Each row below holds a small network's activations on one input, seen along a few directions.
Each table varies a few parts of the input and shows all the possible inputs, shuffled.
A made-up example of a description, with smaller parts first: one of 4 places along a line, together with either a single point or one of 11 places around a ring or (one of 2 separate values, together with one of 8 places around a ring).
Shared parts are said once, and a part with two or three values counts as separate values.
In the rows, 128 means zero.

Other details of the inputs vary at random and push rows far along two fixed directions, the same in every table; ignore that.

Rows:
r1: [125 144  99 114 105 137 129 145 150 145 155 125 128]
r2: [ 95 107 129 124 118 132  94 137 116 114 125 116 124]
r3: [ 82  91 146 127 132 136  91 139 119 117 117 122 112]
r4: [138 116 128 115 164 157 162 133  96  96  69 119 120]
r5: [124 158 142 131 177 164 162  74  99 123  62 143 163]
r6: [ 87  98 141 122 121 135  89 141 122 120 129 117 121]
r7: [112 128 127 130  89 103 106 124 166 172 218 114 115]
r8: [144 143 131 135 110 106 123 136 146 144 154 137 129]
r9: [141 128 129 124 129 128 164 131 105 116  98 115 114]
r10: [ 83  78 162 139 137 126  61 130 130 110 116 112 120]
r11: [116 122 116 120 124 132 115 128 145 145 177 120 130]
r12: [121 162  90 124  68 120  88 150 177 149 191 145 144]
r13: [112 165 128 128 138 147 120  70 127 145 129 150 158]
r14: [175 151  98 115 151 148 174 133 127 123 116 149 147]
r15: [130 162  91 129  92 111  86 142 178 157 207 150 140]
r16: [116  89 158 129 150 129 156 123  96 102  76 111 105]
r17: [108  93 138 126 167 116 101 116 126 125 132 122 133]
r18: [100 125 126 131  81 106 101 133 160 162 197 118 104]
r19: [166 160 110 127 108 145 189 152 111 120  86 144 122]
r20: [133 142 134 132 102 119 135 142 133 130 125 142 124]
r21: [128 120 124 135 136 126 100 128 144 119 137 133 134]
r22: [101 102 126 119 130 111  77 118 124 138 176 101 132]
r23: [113  97 168 138 140  99  99 122 120 122 126 116 122]
r24: [190 182  70 112 137 156 209 149 130 134 112 148 149]
r25: [153 159 100 114 122 161 171 157 118 113  89 146 131]
r26: [128 148  98 114 113 144 141 148 146 139 154 132 125]
r27: [149 122 134 124 151 124 173 126 111 134 101 122 120]
r28: [136 101 138 131 168 134 118 126 104  94  78 129 139]
r29: [110  93 174 145 141 104 102 124 120 122 126 115 121]
r30: [174 181  75 131 105 136 148 149 161 132 153 158 152]
r31: [108 111 138 126 135 126  86 135 111 108 112 123 130]
r32: [152 135 126 127 139 112 153 124 124 143 127 135 132]
r33: [ 70  62 195 135 133 118  87 127 105 119 110 105  95]
r34: [131 146 123 142  84  98  92 130 172 154 203 133 123]
r35: [131 112 158 134 136 124 137 136 102 103  72 129 119]
r36: [132 110 156 130 139 134 154 134  77  90  61 113 114]
r37: [133  93 142 126 185 148 148 119  92  96  73 104 126]
r38: [145 217  93 125 110 162 148  82 158 164 149 158 167]
r39: [152 116 123 124 171 141 147 123 115 110  99 128 140]
r40: [145 113 148 126 162 115 156 117 108 123 101 123 125]
r41: [116  93 153 134 140  95  99 108 127 133 152 113 122]
r42: [151 162 101 128  88 131 170 144 147 149 151 131 118]
r43: [121 129 104 117 112 137 118 135 134 132 146 117 129]
r44: [157 116 140 131 157 121 157 115 114 119  98 121 123]
r45: [160 159  97 124 129 164 176 154 113 105  79 142 130]
r46: [148 132 121 124 122 118 152 124 121 139 141 120 127]
r47: [108 112 135 136 103  88  83 112 164 159 207 116 123]
r48: [ 95  83 175 141 129 109  80 124 104 110 111 116 110]
r49: [135 105 145 126 156 123 156 113 107 121  99 111 110]
r50: [151 155  83 121 116 138 154 137 150 142 163 131 140]
r51: [ 70 118 174 140 160 147  89  58 119 143 122 135 151]
r52: [124 105 155 143 128 100  96 121 120 120 136 119 122]
r53: [ 91 153 148 132 151 142 107  72 131 154 130 143 153]
r54: [ 80  82 172 140 114 117  88 126 121 118 132 108  95]
r55: [114 154 111 135  57 115 108 149 167 162 201 139 109]
r56: [172 161 103 121 123 143 202 140 119 122  92 135 114]
r57: [162 186  61 113  93 148 173 155 153 141 146 138 143]
r58: [144 167  97 126  94 144 128 154 153 129 148 153 138]
r59: [128 144 130 139  96 110 119 147 146 140 139 139 119]
r60: [ 89 104 147 134 135 121  78 140 129 118 127 126 122]
r61: [171 143  97 116 156 141 167 128 123 117 101 141 150]
r62: [108  87 160 128 138 108 126 113 121 128 141 105 114]
r63: [130 118 110 125 132 117 101 119 143 133 162 126 144]
r64: [147 126 147 138 136 131 155 137 106 103  62 128 119]
r65: [157 145 119 125 153 141 146 143 118 115 101 142 144]
Each input here is: one of 5 separate values, together with either a single point or (one of 2 separate values, together with one of 6 places around a ring).
- Changing only the choice among 5 separate values turns r62 into r49. The same change can be made to r6. Which row results? => r45
- Changing only the choice among 5 separate values turns r19 into r54. The same change can be made to r30. Which row results? => r21
- Start at r20 and move only the place on the ring of 6, one step at a time. The first step leads to r29. Which rows follow, in order? => r40, r7, r42, r33
- Change only the choice among 2 separate values in r37. List by row number the other rows that result. => r49
- Which other rows agree with r24 in the choice among 5 separate values? List them by row number. => r1, r3, r8, r15, r17, r18, r27, r32, r53, r55, r59, r60

Rows:
r66: [116 135 135 127 158 147 123  99 120 127 106 134 148]
r67: [136 118 143 131 139 123 140 127 113 119 105 125 122]
r68: [128 118 128 124 141 137 136 137 114 113 103 125 126]
r69: [129 126 133 128 133 137 138 137 113 113  96 130 124]
r70: [133 118 136 127 135 128 147 131 114 121 109 122 117]
r71: [131 118 129 126 145 135 132 135 115 113 104 127 129]
r72: [117 112 138 126 136 135 127 135 113 113 104 123 121]
r73: [152 161  92 126  91 118 136 138 162 154 184 136 132]
r74: [154 194  85 126 102 136 146 106 167 168 179 149 157]
r75: [138 118 131 125 140 128 149 131 115 121 112 122 121]
r76: [157 169  93 128  88 117 138 137 163 155 182 141 135]
r77: [130 117 143 129 135 125 142 129 112 120 105 124 118]
r78: [ 39  64 175 142 106  92   7 116 153 142 202 102 110]
r79: [133 123 131 128 142 134 131 134 116 113 101 131 131]
- Describe the family of inputs behind these rows. => one of 2 separate values, together with either a single point or one of 6 places around a ring
- Changing only the choice among 2 separate values turns r66 into r74. The same change can be made to r71. Which row results? => r73
